These are the activations of a small neural network, seen along a few directions. Each row is one input.
In each table, some parts of the input vary, and every possible input appears once, in random order.
A made-up example of a description, with smaller parts first: one of 8 places around a ring, together with either a single point or (one of 2 separate values, together with one of 4 places along a line) or one of 11 places along a line.
Shared parts are said once, and a part with two or three values counts as separate values.

Other details of the inputs vary at random and push rows far along three fixed directions, the same in every table; ignore that.

Table:
x1: 8; 15; -3; 5; 14; -16; 25; 31; -3; 17; 24
x2: 19; -15; -7; 41; -15; -5; -21; 12; -34; -11; -32
x3: -5; 4; -21; -7; 26; 30; 5; -20; 21; 10; -85
x4: 3; 13; 19; -11; -27; -21; -3; 4; 17; -10; 48
x5: -17; -13; -30; 21; 31; -24; 8; 0; 6; -7; -21
x6: -6; -9; -3; -18; -7; -25; 9; -4; 2; 5; 44
x7: 9; 29; -33; -22; 38; 12; 34; -14; 59; -7; -12
x8: -17; -6; 24; -21; -15; 0; 20; 16; 1; 19; 33
x9: 21; 0; 8; 1; -49; 0; -16; 5; -31; -26; 21
x10: -23; 5; 14; 11; 36; -16; 17; 17; 18; -2; 5
x11: -13; -16; -33; 21; 31; -16; 22; 16; 0; 30; -25
x12: -29; -3; 12; 10; 48; -13; 15; 10; 8; 8; -15
x13: -8; -3; 22; -7; -31; -2; 4; -7; 14; -5; 58
x14: 19; 24; -12; -2; -18; 44; -5; -24; 25; -17; -50
x15: -10; -2; 20; -23; -4; -24; 3; 1; 10; 15; 34
x16: -12; -36; 15; 24; -12; 5; -28; -20; -21; -14; -27
x17: 18; 23; 8; -16; -31; 51; 9; -15; 30; -16; 0
x18: 3; -27; 5; 6; -16; -8; -20; 3; -50; -5; -26
x19: 22; 36; -8; -49; 21; 25; 20; -33; 36; 0; 8
x20: -32; -7; -30; -3; 56; 8; -40; 46; 22; 1; 24
x21: 6; 33; 8; -37; 8; 48; 29; -15; 35; 8; -4
x22: -4; -10; 38; -27; -19; -7; 1; -1; 6; 7; 52
x23: 12; 8; 42; -17; -37; -8; -27; -17; -25; -8; 37
x24: 9; -10; 7; 22; 3; -20; -30; -3; -39; -29; -20
x25: 35; -3; -18; -9; -4; 36; -8; -49; 18; 0; -27
x26: -9; -14; -2; 32; -35; 1; -25; -7; -30; -12; -31
x27: 1; -3; -5; 9; 48; -27; 14; 11; -1; 19; -3
x28: 9; -6; 15; -36; -14; -19; 3; -4; -5; 5; 48
x29: -22; 3; -5; 4; 3; -26; 11; 2; 22; 5; 23
x30: -17; 7; -16; 1; 40; -17; 23; 22; -11; 13; -22
x31: -13; -30; 6; 24; -13; -17; -34; -18; -27; -9; -30
x32: -14; 24; 8; -3; 4; -17; 19; 28; 6; 10; 20
x33: 18; 34; 10; -33; -19; 39; 0; -26; 12; 3; -13
x34: -10; -5; -10; -14; -15; -14; 17; 11; -7; 13; 33
x35: 6; 1; -13; 7; -16; -9; 21; 15; 0; 16; 35
x36: 9; 18; -32; -26; -1; 86; -56; 6; 17; -12; -5
x37: -21; -33; 8; 29; -20; 8; -19; -2; -32; -4; -35
x38: 1; -2; -3; 20; 3; -12; -12; 15; -38; -17; -28
x39: 31; 9; 14; -3; -4; -11; -5; 0; -5; -5; 32
x40: -12; 14; 24; -3; -7; -1; 17; 25; 2; 1; 31
x41: -18; -24; 8; 37; -29; 5; -18; 4; -30; -13; -20
x42: -4; -21; 23; 34; -15; -7; -28; 1; -18; -30; -10
x43: 6; 17; 24; -9; -12; -14; -10; -2; 2; -10; 27
x44: -36; -7; -19; 10; 18; -19; 20; 15; 10; 23; -20
x45: 28; -14; 6; 13; -38; -3; -22; -19; -21; -10; 29
x46: -4; -9; -16; 2; 33; -16; 27; 23; 1; 35; -13
x47: 39; -2; -8; -16; 7; 35; -9; -44; 10; 3; -38
x48: 43; 22; -3; -17; -7; 46; 1; -28; -3; 4; -26
x49: -22; -1; -35; 12; 20; -17; 30; 19; 7; 8; -7
x50: 2; -7; -24; 31; 43; -27; 11; 16; 14; 1; -21
Each input here is: one of 2 separate values, together with either a single point or (one of 4 places along a line, together with one of 6 places around a ring).
Changing only the choice among 2 separate values turns x5 into x49. The same change can be made to x28. Which row results?
> x18
Changing only the choice among 2 separate values turns x25 into x11. The same change can be made to x39. Which row results?
> x1
A walk changes only the place on the ring of 6. It starts at x3 and steps to x44. List the rest of the walk in order.
> x26, x14, x32, x33
A walk changes only the place on the line of 4. It starts at x25 and steps to x6. List the rest of the walk in order.
> x31, x16

Table:
x51: 13; 23; 16; -44; -11; 13; 9; -4; 31; 8; 60
x52: 24; -11; -2; 12; -29; 27; -37; -16; -20; -25; -25
x53: 17; 20; 18; -28; -39; 3; 24; -10; 9; 7; 36
x54: 30; -7; 6; 13; -35; 10; -19; -33; -23; -20; -35
x55: 27; 7; 37; -20; -35; -5; 1; -5; -17; -6; 61
x56: 22; -28; 9; 9; -45; 14; -25; -33; -34; -11; -7
x57: -14; -27; 4; 36; -4; -34; -22; 36; -35; -2; 13
x58: 9; -11; 14; 5; -29; 30; -36; -20; -19; -24; -31
x59: 14; 38; -2; -40; -12; 21; 40; -24; 52; 19; 11
x60: 24; -27; 15; 0; -38; 13; -28; -31; -41; -6; -9
x61: 12; 29; 0; -51; -1; 21; 18; -14; 42; 4; 41
x62: -26; 0; -3; -5; 23; -31; 24; 30; 26; 12; 42
x63: 33; 19; -13; -16; 5; 30; 12; -42; 19; -3; -53
x64: -28; -7; 5; 10; -7; -37; 2; 41; -27; 8; 42
x65: -29; -28; 21; 29; -3; -31; -22; 32; -34; -1; 8
x66: -5; -1; -25; 19; 60; -3; 26; -16; 11; 3; -81
x67: 23; 11; 10; -14; -22; 19; -20; -7; -7; 0; 26
x68: -8; -14; 7; 28; 16; -32; 12; 17; -13; -3; 4
x69: -24; -40; 12; 28; -11; -35; -2; 20; -45; 13; 5
x70: 2; 6; 29; -26; -47; 5; -10; 2; -8; -8; 59
x71: -22; -26; 9; 29; -8; -29; -17; 40; -40; -1; 7
x72: 15; 4; 5; 6; -23; 36; -28; -14; -14; -9; -18
x73: 20; 5; -9; -12; 9; 44; -19; -34; 16; -15; -53
x74: -21; -9; -1; 14; -4; -42; -1; 36; -23; 3; 47
x75: 18; 9; -6; -4; -12; 48; -17; -18; 5; -10; -34
x76: 23; 17; 25; -32; -42; -16; 9; -11; 2; 13; 57
x77: 7; 6; 19; -21; -44; -3; -13; -8; -6; -12; 65
x78: -37; 26; -23; -24; 49; -7; 49; 19; 55; 23; 14
x79: -17; -17; -2; 37; 22; -17; 9; -1; -24; -4; -59
x80: -22; -18; -12; 31; 16; -10; -13; 23; -26; -6; -40
x81: -27; 19; -27; -19; 51; -12; 47; 18; 62; 17; 18
x82: -29; 6; -12; 8; 43; 1; 16; 13; 28; 16; -22
x83: 27; 11; -14; 2; -9; 27; -3; -47; 19; -7; -59
x84: 11; 10; 15; -25; -25; 12; -2; -6; 22; -2; 52
x85: -15; 7; -15; 9; 28; -17; 17; 28; 20; 18; 24
x86: 26; -2; 0; -5; -17; 28; -29; -14; -15; -15; -20
x87: 21; 15; -29; -10; 5; 47; -3; -28; 25; -15; -41
x88: 23; 26; -17; -35; 4; 37; 7; -18; 29; -2; -2
x89: -21; 3; -19; 12; 45; -5; 13; 8; 33; 11; -16
x90: -11; -25; 9; 27; 4; -34; -26; 37; -42; 3; 11
x91: -23; -11; 0; 9; 20; -32; -7; 17; -16; 0; 4
x92: -13; -14; -23; 27; 32; -12; -17; 11; -26; -5; -51
x93: -16; -11; 14; 23; 13; -26; 15; 22; -17; 1; -1
x94: -16; -2; -21; 19; 60; 3; -3; -1; 17; 7; -60
x95: -14; 22; -21; -12; 48; -21; 70; 6; 53; 23; 13
Changing only one part turns x93 into x68. The same change can be made to x64. Which row results?
> x74
Changing only one part turns x67 into x72. The same change can be made to x88. Which row results?
> x80
What do these inputs look like to the network?
> one of 3 separate values, together with either a single point or one of 4 places along a line or (one of 2 separate values, together with one of 5 places along a line)
Change only the choice among 3 separate values in x94. List by row number the other rows that result.
> x82, x89
